Each row has a name. Each piece below is followed by the name of the row it came from, unless a question asks for something else. Each question is about the rows just above it.

[108 101 161 125  70 117 118] = let
[158 161 101 125 157 180 112] = sasev
[142 133 173 136  90 165 118] = vene
[ 97 159  90 165 136 173 145] = Giv
Shuffled Giv with one entry gone: [165 136  97 145  90 173], missing : [159]
Which entry of let is missing from [125 108 118 161 101 117]? : [70]
sasev without one entry, shuffled: [157 180 158 161 101 125]. Gone: : [112]
[101 161 125] is in which row? : let
The row with [173 136  90 165] is : vene
find: [125  70 117] : let
Shuffled let with one entry gone: [161  70 108 125 118 101], missing : [117]

[132 125 114 118] : beb
[ 95 138 147 170] : rol
[111 117 135 159] : Giv
[107 127 108 139] : Muk
[122 125 139 170] : kika
[110 109 122  91] : sasev
Shuffled sasev with one entry gone: [ 91 122 110], missing : [109]
sasev without one entry, shuffled: [122 109  91]. Gone: : [110]
Muk without one entry, shuffled: [107 139 108]. Gone: : [127]
Muk without one entry, shuffled: [127 139 108]. Gone: : [107]

[ 99 147  93 152 156 108 152 150  91  95] = kika
[125 119 126 127 131 120 130 130 122 125] = vene
[125 131 134 134 137 114 135 134 116 122] = Giv
[113 135  92 183 180 103 147 143  95  91] = Padab
[95 91] is in which row? : Padab
Giv without one entry, shuffled: [122 137 131 134 125 134 116 134 114]. Gone: : [135]
vene without one entry, shuffled: [131 122 127 130 125 125 119 126 130]. Gone: : [120]
vene without one entry, shuffled: [125 127 126 130 119 125 120 131 130]. Gone: : [122]

[138 132 140 116 112 112 128 146 113 145 116 102 134 101 104 126 138 148
 103 144 106 147 129 138 148 129 147 102 125 134 147 131 116 146 103 129
 124 117 145 147 116 136 102] = kika
[ 80  85  78 115 184 184  91 133 121 114 115 179  83 175 149 166  80  94
 182 118 185  81 141  80  84 159  83 164 167  83 103  86 115  79 111 108
 103  98 132 138 134 117 106] = Padab
[ 80  85  78 115 184 184  91 109 121 114 115 179  83 175 149 166 144 138
 106 103 138 148 147 106  84 159  83 164 167  83 103  86 115  79 157 159
 169 179 114 103 115 142 165] = let
[106 103 138] is in which row? : let
Which entry of Padab is missing from [175 108 111  91 121 103  85  83 115 117 166 182 114 103 115  80 167  98
 179 149  94 159  80 106 138 133  80  79 164  81 118  83  78  86 115  84
 185 134 184  83 184 141]? : [132]
kika without one entry, shuffled: [138 147 112 138 148 113 147 146 140 103 102 117 102 116 134 126 116 147
 116 106 145 131 125 147 103 136 116 132 138 129 112 148 146 129 145 144
 134 104 102 124 129 101]. Gone: : [128]
Where do [138 148 103 144 106 147 129 138] appear? : kika

[120 122 120 128 123 118 124 144 122 128 144 126 119 125 135 122 145 139
 126 112] : beb
[149 144 119 132 103 140 127 139 131 149 107 114 129 103 135 134 135 117
 151  96] : vene
[126 127 125 129 129 121 126 132 124 126 136 128 124 130 130 128 133 134
 125 125] : kika
[134 112 130 124 137 142 119 107 120 117 128 127 130 145 124 144 113 124
  94 152] : Giv
[145 134 133 128 125 149 129 110 134 133 103 125 138 127 123 140 109 111
 129 140] : selo
[143 135 125 130 123 128 125 121 128 133 116 123 130 125 129 141 122 121
 128 125] : Padab
[147 173 119 144 133  95 130 128 132 132 123 134 129 128 130 145 124 141
 153 120] : pimov
[159 150 117 135 107 140 123 128 130 147 103 115 131 109 135 147 126 116
 145 105] : sasev
[129 130 132 128 129 133 130 123 131 129 121 129 132 128 125 128 122 123
 131 132] : Muk
[ 83 101 149 115 139 129 145 139 138 119 142 140 129 130 119  83 137 126
 136 142] : let
[122 132 124 131 139 107 125 131 144 122 128 135 124 139 129 129 132 143
 122 132] : rol
find: [121 128 133 116 123 130] : Padab
Padab without one entry, shuffled: [130 143 141 130 125 128 135 128 123 128 123 122 116 125 133 125 121 121
 125]. Gone: : [129]
kika without one entry, shuffled: [128 132 128 124 124 125 130 129 126 125 130 136 127 129 121 133 126 125
 126]. Gone: : [134]
find: [125 129 141 122 121 128] : Padab
find: [130 125 129 141 122 121 128 125] : Padab
[122 128 144] is in which row? : beb

[124 129 121 117  99 136] = Giv
[134 173  94 151 123 132] = beb
[118 134 115  99 117 148] = let
[118 113 124 133 150 115] = Muk
[136 137 138 121 121 148] = sasev
[124 129 118 115 101 123] = kika
Giv without one entry, shuffled: [121 124 136 117 129]. Gone: : [99]
Where do [124 129 121 117  99 136] appear? : Giv
find: [117  99] : Giv
Which row holds [173  94 151 123 132]? : beb
Where do [129 121 117  99 136] appear? : Giv

[128 130 128 127 131 117 125 125 119 119 123 128 133 119 134 146 126 120
 128 140 117 147 124 133 126 126 130 124 144 128 129 139 137 123 137 142
 127 127 147 133 122 138 133 125 109 128 129 138 129 127 139 127 123] -> Muk
[113 121 120 103 135 122 132 119 125 126 118 121 119 106 105 136 128 126
 135 133 120 117 139 125 123 136 139 122 127 124 141 135 138 131 142 131
 146 125 113 124 122 122 135 125 134 135 126 141 133 145 127 133 112] -> selo
[115 133 139 117 127 150 129 141 115 142 131 119 146 125 128 128 117 122
 127 110 120 127 137 118 139 143 136 129 133 148 139 124 110 133 129 118
 120 122 131 124 138 131 131 124 142 145 124 133 120 140 132 129 125] -> let
[142 137 116 123 134 111 120 115 144 128 150 156 121 129 127 116 125 118
 123 132 132 149 115 143 122 113 132 120 132 133 138 125 138 107 132 133
 138 128 140 145 116 128 128 129  86 105 124 132 140 116 142 135 122] -> pimov
[136 126 119 115 133 107 131 113 144 127 139 147 100 123 120 130 128 134
 133 141 128 130 120 138 130 140 130 127 132 117 137 125 149 117 139 138
 140 135 130 136 116 129 123 123 116 111 129 140 131 116 138 137 118] -> rol
[128 138 136 115 138 137 130 127 136 150 136 128 147 128 126 112 130 131
 133 114 120 145 134 136 138 118 145 126 121 133 150 127 114 122 127 128
 146 131 127 147 132 126 112 135 109 131 120 128 127 123 144 132 114] -> Giv
[118 136 119 126 136 130 127 134 131 126 118 125 141 127 124 111 130 121
 129 123 115 150 137 130 126 110 144 133 139 134 143 145 118 112 128 130
 147 125 127 146 127 125 122 123 107 130 132 134 126 135 139 121 116] -> Padab
[129 123 127 114 133 120 134 119 132 117 118 133 113 111 113 141 119 122
 129 126 122 113 135 126 117 143 122 127 128 129 133 118 142 134 129 122
 133 134 118 110 121 131 128 134 137 125 133 132 138 145 127 127 125] -> beb
find: [137 130 126 110 144 133 139] : Padab
find: [134 136 138 118 145] : Giv
The row with [129 123 127 114 133 120 134 119 132 117 118 133 113 111 113 141 119 122
 129 126 122 113 135 126 117 143 122 127 128 129 133 118 142 134 129 122
 133 134 118 110 121 131 128 134 137 125 133 132 138 145 127 127 125] is : beb
Where do [113 121 120 103 135 122 132 119 125 126 118 121 119 106 105 136 128 126
 135 133 120 117 139 125 123 136 139 122 127 124 141 135 138 131 142 131
 146 125 113 124 122 122 135 125 134 135 126 141 133 145 127 133 112] appear? : selo

[141  96 129 116] -> Giv
[ 83 139 127 122] -> rol
[152  76 149 116] -> selo
[ 90 123 142  76] -> Padab
[161 113  80  99] -> vene
[136 115 106 107] -> Muk
[158  76 141 142] -> let
Which entry of let is missing from [142  76 141]? : [158]
find: [ 76 141 142] : let
let without one entry, shuffled: [ 76 158 141]. Gone: : [142]
find: [136 115] : Muk
Which entry of selo is missing from [116 152 149]? : [76]

[142 141 115 126 114 150 133 139 122  96 120 122 125 112 125 158 148 121
 133 119 117 128 112 125 130 135 135 107 142 121 127 135 138 141 149]  pimov
[116 131 120 119 126 127 117 136 132 102 141 112 125 130 125 150 119 134
 145 149 132 116 134 127 139 103 135 107 116 111 127 141 109 114 135]  vene
[134 110 121 120 123 123 136 124 134 128 139 133 120 140 127 121 122 122
 132 157 137 127 170 134 140 108 117 107 134 123 125 127 118 123 130]  Giv
[121 113 128 137 139 130 144  95 133 138 137 136 128 127 129 110 116 137
 120 128 145 147 139 122 125 131 125 107 121 144 129 106 103 128 120]  sasev
[141 142 115 126 114 150 133 139 122  96 120 122 125 112 125 158 148 121
 133 119 117 128 112 136 130 135 135 107 142 121 127 135 138 141 149]  kika
[142 128 113 133 115 128 117 124 135 101 122 108 118 113 124 151 145 128
 145 126 123 112 124 124 123 142 142 107 142 112 138 145 131 136 148]  seded
[142 141 146 126 114 150 133 139 122  96 120 122 125 112 125 158 148 121
 133 119 117 128 112 125 130 135 135 107 142 121 127 135 123 141 149]  Muk
vene without one entry, shuffled: [125 119 150 131 127 103 102 109 141 130 116 139 117 125 132 119 127 149
 135 141 112 114 145 135 132 120 126 116 134 116 127 134 111 107]. Gone: : [136]
Which entry of Giv is missing from [118 127 130 125 134 134 136 123 123 127 121 121 132 122 137 120 108 170
 134 120 139 117 134 140 157 123 107 127 123 128 110 122 140 124]? : [133]
Which entry of kika is missing from [119 122 122 158 138 135 133 121 142 120 142 114 136 117 141 149 107 139
 125 127 121 128 133  96 141 135 126 125 112 112 150 135 148 130]? : [115]
pimov without one entry, shuffled: [135 117 125 114 122 150 121 112 115 107 148 119 149 126 135 120 112 122
 121 138 141 130 128  96 141 133 125 135 142 125 139 133 158 142]. Gone: : [127]
find: [142 141 115 126 114 150 133 139 122  96 120 122 125 112 125 158 148 121
 133 119 117 128 112 125 130 135 135 107 142 121 127 135 138 141 149] : pimov

[119 147 149 129 102 101] : let
[162 131 147 138 132 148] : sasev
[105  94 110 120 147 171] : Muk
[162 131 131 165 141 133] : rol
[135 159 135 110 119 116] : vene
[134 101 117 121 143 159] : seded
[ 82 117 145 116 108 127] : Padab
[105  94 110 120 147 101] : selo
find: [147 149 129 102 101] : let
sasev without one entry, shuffled: [138 132 147 162 148]. Gone: : [131]
Which entry of sasev is missing from [147 138 132 162 131]? : [148]

[130 124 128 126 119 121 128 120 127 147 128 117 134 137] -> Muk
[125 119 123 126 133 106 115 129 122 147 124 136 131 126] -> Giv
[105 107 133 106 166 140 178 142 131 147  96 165 129 152] -> rol
[125 137 131 137 116 119 129 131 131 147 128 141 131 138] -> let
Which row holds [147 128 141]? : let
Which entry of Giv is missing from [133 119 125 129 124 126 126 122 106 131 147 115 136]? : [123]
Muk without one entry, shuffled: [120 124 134 127 128 137 130 147 119 117 128 128 126]. Gone: : [121]
Which entry of let is missing from [131 131 131 137 131 129 125 116 147 119 141 128 137]? : [138]
Muk without one entry, shuffled: [128 121 147 126 137 128 117 130 134 127 119 128 120]. Gone: : [124]
Which row holds [107 133 106 166 140 178 142]? : rol

[ 89 134 122 132 121 131 138 153 137 134 129 141 133 112 119 132 127 112
 152] = selo
[ 97 132 134 115 124 126 142 179 123 140 120 130 108 145 124 137 149 119
 140] = Giv
[140 111 125 142 140 143 122 112 116 137 169 130 145 118 145 144 132 125
 132] = beb
[105 144 110 124 150 151 112  99 119 127 143 102 129 119 118 148 131 148
 130] = sasev
[117 139 141 118 116 142 138 123 179 140 137  97 120 148 129 126 134 128
 134] = let
[116 136 140 126 116 129 137 129 140 119 124 135 132 143 127 116 126 121
 129] = Padab
[125 123 144 136 135 129 132 135 121 110 118 127 137 146 130 121 122 148
 130] = rol
[114  97 115 149 138 106 141 100 139 133 136 141 132 110 142 121 109  97
 136] = Muk
[ 90 151 122 127 123 140 142 119 165 133 144 122 114 148 127  94 142 109
 138] = kika
Shuffled let with one entry gone: [138 126 118 141 148 140 116 134 129 179 120 128 117  97 142 123 134 139], missing : [137]
Which entry of Giv is missing from [124 142 149 123 140 126 120  97 134 124 179 108 145 140 137 132 119 115]? : [130]
Which row holds [ 90 151]? : kika
find: [125 123 144 136 135 129 132 135 121 110 118 127 137 146 130 121 122 148
 130] : rol
Which row holds [126 142 179 123 140]? : Giv
find: [105 144 110 124 150 151] : sasev

